Each row below is a small network's average activation on inputs in which a field has the value named, seen along a few directions.
Values that are neighbours, or in one group, have similar rows; names and order tell nothing.
In the rows, zero is written as 500.
Random noise pushes rows far along 3 fixed directions. That doesn't count. These rows show it; they differ only by the noise:
[465 528 549 284 632 519 435 659 506 326 722 411 593 324 579]
[527 521 542 354 499 483 473 536 500 402 696 494 591 373 491]
[487 454 612 438 533 517 480 490 570 503 501 468 625 430 430]
[426 384 646 528 592 563 501 513 645 603 262 424 626 500 408]
[543 496 454 478 396 472 563 546 517 517 517 551 509 481 466]


Field Fod:
v2: [448 454 399 695 614 699 582 637 536 581 219 563 389 543 631]
v4: [545 613 493 683 313 392 480 367 458 616 533 648 307 640 279]
v8: [648 389 486 431 333 560 421 172 445 572 666 504 403 634 447]
v5: [361 520 679 624 682 765 437 379 525 386 508 494 667 423 567]
v6: [542 426 572 466 409 540 443 279 501 670 336 549 482 628 393]
v3: [619 468 412 512 223 397 585 412 497 538 468 623 535 509 417]
v1: [553 414 649 452 384 347 508 385 572 411 596 527 679 337 372]
v7: [617 584 310 643 232 425 550 435 479 599 558 614 350 610 497]
v11: [471 476 319 853 385 344 660 346 510 863  75 460 438 649 526]
v10: [583 604 381 494 553 384 500 725 345 247 593 571 330 669 530]
v9: [392 554 533 495 659 471 572 522 455 645 372 446 492 553 501]
Fod is arranged as a star with 5 arms.
Name the neighbours of v1, in listed order. -> v3
Name the neighbours of v4, in listed order. -> v7, v10
Name the neighbours of v8, in listed order. -> v6
Name the neighbours of v5, in listed order. -> v2

Field Gosip:
y8: [582 444 459 613 517 591 402 458 466 551 450 492 327 633 447]
y10: [503 443 401 404 506 380 499 668 514 474 480 343 452 550 613]
y2: [432 487 345 546 411 509 624 673 503 540 468 485 308 571 577]
y7: [526 497 624 461 609 662 328 298 410 386 499 557 507 598 507]
y6: [630 508 365 238 322 253 533 529 411 453 652 506 415 515 441]
y11: [549 649 498 662 356 389 514 221 377 617 620 625 612 429 475]
y3: [488 484 304 415 335 608 674 645 482 523 507 586 531 378 574]
y1: [559 586 327 713 318 454 651 607 572 591 316 636 357 700 386]
y9: [385 394 706 364 718 672 386 495 658 455 456 387 655 298 577]
y4: [341 502 670 462 858 558 458 501 534 497 559 324 584 355 627]
y5: [485 525 536 714 491 421 574 674 551 455 313 582 530 589 419]
Gosip is arranged as a star with 5 arms.
Name the neighbours of y8, in listed order. -> y2, y7
Name the neighbours of y11, in listed order. -> y4
Name the neighbours of y6, in listed order. -> y10
Name the neighbours of y5, in listed order. -> y1

Field Gozib:
g19: [398 527 561 674 595 682 462 488 603 586 454 451 431 527 519]
g1: [556 483 493 355 543 424 445 618 424 324 639 445 523 463 459]
g17: [455 515 439 490 573 393 498 605 563 516 422 408 466 521 506]
g8: [554 484 463 525 524 572 572 501 424 590 478 541 534 473 622]
g18: [563 472 546 349 391 375 422 421 476 501 715 420 602 390 478]
g16: [451 501 532 386 410 550 539 426 549 505 498 538 555 473 412]
g7: [638 414 447 512 354 451 497 468 547 535 455 546 442 546 413]
g6: [523 566 437 601 402 350 610 490 448 531 381 551 507 486 476]
g11: [432 497 375 588 483 456 670 627 478 552 393 527 493 418 598]
g3: [473 516 252 407 545 469 634 872 512 400 634 420 439 394 747]
g10: [476 543 578 542 570 539 397 497 480 488 438 547 502 547 414]
g9: [481 536 485 521 378 475 536 493 526 412 545 587 534 448 484]
g12: [436 598 550 450 592 609 417 602 450 357 611 534 505 416 580]
g20: [534 571 538 645 499 472 528 312 437 601 526 554 536 610 415]
g13: [517 542 521 528 505 445 501 619 577 412 545 562 440 495 484]
g14: [428 476 497 419 594 527 422 500 492 553 476 410 478 503 657]
g5: [639 490 415 535 301 423 513 384 387 497 545 626 383 643 398]
g2: [485 436 512 371 661 612 440 602 489 386 515 376 432 480 622]
g15: [430 441 531 600 575 516 476 396 536 638 291 424 434 678 494]
g4: [594 548 479 395 395 586 515 388 438 431 719 603 522 453 467]
Each value of Gozib is a pair of two hidden parts, and every pair occurs once (5 first parts, 4 second parts).
g7 and g2 share the first part; g7 and g16 share the second. Which value has the first part of g16 and the second part of g2? -> g4
g9 and g12 share the first part; g9 and g1 share the second. Which value has the first part of g1 and the second part of g12? -> g5
g6 and g20 share the first part; g6 and g17 share the second. Which value has the first part of g17 and the second part of g20? -> g15
